These are the activations of a small neural network, seen along a few directions. Each row is one input.
In each table, some parts of the input vary, and every possible input appears once, in random order.
Descriptions start from the smaller parts, as in this example, which fits no table here: ring(5) and (point or ring(9) or (values(3) and line(6))).
Shared parts are said once, and a part with two or three values counts as separate values.
(in the rows, 128 means zero)

Other details of the inputs vary at random and push rows far along two fixed directions, the same in every table; ignore that.

Table:
r1: [172  57 192 131 132 146 119  98 158 161 124 140]
r2: [133 158 111 138 107 134 194 161 145 114 111 180]
r3: [108 170  76 107  99 125 123 116 109 150 150  86]
r4: [117 153  81 112 120 124 111 159  95 111 152 110]
r5: [106 165  73 100 136 111 127 129 124 155 169  88]
r6: [112 148  77 124  97 112 108 137 104 177 181 125]
r7: [136 155 110 135 113 148 183 187 151 121 101 160]
r8: [135 161 113 137 108 136 191 164 147 116 112 179]
r9: [121 159  85 114 122 125 112 154  94 110 158 113]
r10: [140  78 196 144 149 131 112 122 135 114  84 135]
r11: [129  92 189 130 165 123 122  88 165 159  91 122]
r12: [148  82 197 154 153 130 119 112 142 106 104 133]
r13: [145  78 193 150 153 130 115 123 142 109  96 127]
r14: [149  83 194 154 155 131 118 115 141 106 102 130]
r15: [ 69 140  55  83 125 115  42  81  49 130 200  42]
r16: [125  71 170 126 157 100  40  71  81  98 139  98]
r17: [149  82 196 158 154 127 119 107 141 105 104 136]
r18: [144  88 195 145 150 130 107 110 139 109  90 144]
r19: [137 150 109 155  96 140 183 162 165 186 134 172]
r20: [ 95 148  53  93 121 103  43  79  50 139 199  25]
r21: [121 157  85 116 120 121 113 156 101 107 163 109]
r22: [134 170 107 140  98 148 197 143 177 155 106 128]
r23: [140  79 189 142 148 130 105 123 140 114  80 139]
r24: [142  73 190 162 132 123 107  99 155 178 110 152]
r25: [144  73 188 149 154 131 116 128 142 110  92 125]
r26: [117 162  85 107 115 119 101 151  98 110 152 122]
r27: [141  76 189 151 150 119 117  95 134 105  93 153]
r28: [117 161  87 109 116 120 110 149  92 109 157 119]
r29: [118 151  75 120 121 114 125 135  87 104 163 125]
r30: [101 167  77  91 130 112 124 127 116 159 161  97]
r31: [138 142  74  81  91 133 102 133 109 163 181 130]
r32: [125 170 110 123 130 140 199 152 177 167 112 144]
r33: [114 156  87 106 114 120 108 157  92 112 151 116]
r34: [116 157  78 111 115 110 112 136  94 106 158 132]
r35: [142 174 109 133 112 133 200 146 181 168 108 127]
r36: [145  86 197 149 149 125 108 102 139 108  93 149]
r37: [ 84 161  74  97 128 134 124 124 117 146 162 103]
r38: [141 166 116 138 114 149 185 175 152 116 111 166]
r39: [134 161 109 135 105 133 184 162 154 113 108 184]
r40: [112 161 105 135 109 164 198 145 178 144 113 140]
r41: [116  81 181 142 168 143 130  91 167 143 107 113]
r42: [102 134  59  98 137  90  41 102  29  96 209  68]
r43: [122  65 166 129 159  97  49  71  74  98 142  98]
r44: [130 175 109 131  92 148 187 138 175 158  95 142]
r45: [142  80 198 149 148 125 120 102 132 108  97 144]
r46: [ 91 159  71 110 116 145 129 119 113 139 157  94]
r47: [120 155  81 118 117 114 121 142  99 103 169 117]
r48: [142 176 109 131 112 137 199 144 174 171 104 131]
r49: [109 163 106 127 128 161 197 149 178 154 115 149]
r50: [136 169 118 131 105 141 176 171 156 117 108 177]
r51: [127  82 169 118 160  97  55  50  99 155 130  54]
r52: [118 152  76 118 120 114 121 138  90 104 163 124]
r53: [148  76 190 159 157 123 126 102 137 105 104 139]
r54: [135 167 121 132 108 145 180 179 151 120 107 169]
r55: [145  74 187 158 154 121 125 102 138 103 104 140]
r56: [118 151  81 114 119 120 112 161 102 109 156 107]
r57: [158 143 115 107  85 159 182 159 164 173 132 177]
r58: [138 179 110 123 105 132 189 142 178 171  97 140]
r59: [ 96 136  63  85 128  92  18 120  39 102 191  64]
r60: [116  84 185 140 145 150 122  79 159 140  86 123]
r61: [143  84 201 147 149 130 115 110 134 110  95 142]
r62: [117 145  72 133 102 110 112 140 113 173 190 116]
r63: [120 156  82 116 119 118 120 140  92 105 164 121]
r64: [144  84 200 151 150 127 115 104 133 109  96 144]
r65: [137 161 115 135 112 148 182 183 152 120 105 162]
r66: [127  60 163 139 166  97  55  70  79  94 149  90]
r67: [141  83 195 143 148 129 104 118 140 113  84 141]
r68: [105 166 106 119 121 155 187 147 182 153 109 159]
r69: [131 157 115 129 107 144 180 187 151 122  98 165]
r70: [148  83 197 152 155 134 118 110 134 109  99 137]
r71: [153  47 165 105 144 125  42  66  90 155 168  90]
r72: [141 167 115 141 112 144 186 168 151 116 115 172]
Each input here is: line(4) and (values(2) or ring(5) or line(11)).
The inputs of r52 and r43 match in every part but the line(4) part. If r48 is changed in the same way as r52 into r43, which row does it become? -> r51
Start at r3 and move only the ring(5) part, one step at a time. The first step leads to r15. Which rows follow, in order? -> r37, r30, r51
Change only the line(4) part in r49. List by row number the other rows that result. -> r37, r41, r68
Change only the line(4) part in r40. List by row number the other rows that result. -> r15, r46, r60
Change only the values(2) part in r1. List by row number the other rows that result. -> r62
Change only the values(2) part in r24. List by row number the other rows that result. -> r31
Change only the line(11) part in r27. List by row number the other rows that result. -> r16, r18, r23, r26, r34, r36, r39, r50, r59, r67

Table:
r73: [124 145  97 122 142  81  83  99  90 135 155  50]
r74: [117 121 111 136 139 104  93  97  67  69 154 111]
r75: [ 74 117  88 109 155 121  95  76  96 120 177  80]
r76: [180 173 131 157  91 139 237 184 203 183  89 190]
r77: [120 195  87 115 111 157 191 223 153 104  98 145]
r78: [122  89 153 107 131 153  88  91 136 166 132 122]
r79: [117  73 148 130 146 139 115  87 132 154 150 138]
r80: [165  46 241 197 156 128 150  91 178 163  90 162]
r81: [178  41 236 183 141 134 135  96 150  99  81 188]
r82: [ 99 135 102 117 144  96  66 110  59  81 150 103]
r83: [ 97 203  68 105 100 172 199 158 180 149 112 146]
r84: [153 161 128 148  86 145 211 196 178 122  89 231]
r85: [149  91 164 119 140 124  86 129 112 107 134 136]
r86: [103 240  19  91  97 133 178 209 109  91 159 139]
r87: [ 80 184  24 119 124  84  91 117  64 125 220  57]
r88: [130 107 181 122 145 127 112  84 148 145  80  85]
r89: [147  82 164 118 138 137  78 156 118 118 119 117]
r90: [149  99 164 110 119 129  96  99 131 173 115 105]
The inputs of r79 and r75 match in every part but one. If r90 is changed in the same way as r79 into r75, which row does it become? -> r88
What do these inputs look like to the network? -> values(2) and (line(4) or ring(5))

Table:
r91: [131 125 137 130 127 136 142 121 152 157 117 126]
r92: [150 132 157 152 118 146 190 165 169 111  84 188]
r93: [129 151 115 135 121 129 152 155 129 104 120 149]
r94: [126  83 161 127 149 117  80  76 119 149 134  91]
r95: [108 186  38  98 104 112 112 167  76 102 185 114]
r96: [134 130 127 131 125 128 129 148 120 106 124 143]
r97: [115  80 157 120 157 115  60  68 104 143 141  74]
r98: [122  86 160 127 153 122  86  78 120 143 130  90]
r99: [109 186  39  98 100 114 109 167  75 101 184 116]
r100: [144 138 156 152 124 147 190 166 171 109  81 184]
r101: [132 123 138 133 126 135 143 118 151 156 122 133]
r102: [137  74 173 139 153 114  76 101  98  99 127 121]
r103: [123 179  64 113  99 126 144 175 106 108 157 148]
r104: [128  83 161 127 149 119  79  76 117 151 136  93]
r105: [137 141 150 146 120 152 201 138 191 160  84 160]
r106: [127  79 172 130 155 120  84  76 123 149 126  91]
r107: [143 137 154 145 116 154 196 141 193 163  87 163]
r108: [107 188  37  96 104 112 111 165  77  98 181 114]
r109: [129 129 137 127 129 136 145 117 152 153 114 125]
r110: [129 133 126 133 131 126 131 142 119  98 127 138]
The inputs of r108 and r92 match in every part but one. If r109 is changed in the same way as r108 into r92, which row does it become? -> r94
What do these inputs look like to the network? -> values(2) and line(10)

Table:
r111: [108 221  55 123 100 151 230 174 159 105 122 154]
r112: [149 102 212 173 140 134 187  83 191 170  62 158]
r113: [130  51 182 128 153 146  74  70 140 170 133 109]
r114: [112 129  72 118 131  87  65  93  45  88 213  89]
r115: [145  53 184 146 160 114  82  99  98 107 125 133]
r116: [144  61 191 118 156 133  79  86 136 172 123  83]
r117: [107 208  57 109 104 153 215 198 156 118 111 160]
r118: [ 96 139  94  77 144 109  38 117  66 100 162  69]
r119: [137 131 166 165 102 167 249 134 232 178  68 216]
r120: [118 181  35  82  96 104  81 169  61 107 207 127]
r121: [102 193  36  72  95 124  82 169  68 105 166  79]
r122: [136  69 182 172 160 100  86 100 102 105 138 122]
r123: [145  83 180 130 155 101  82  78 137 163 112  71]
r124: [133 100 207 184 165 148 179 126 190 112  50 153]
r125: [157 199  68 121  59 149 191 225 140 120 129 196]
What do these inputs look like to the network? -> ring(5) or (values(2) and line(5))
Change only the values(2) part in r117. List by row number the other rows that result. -> r115
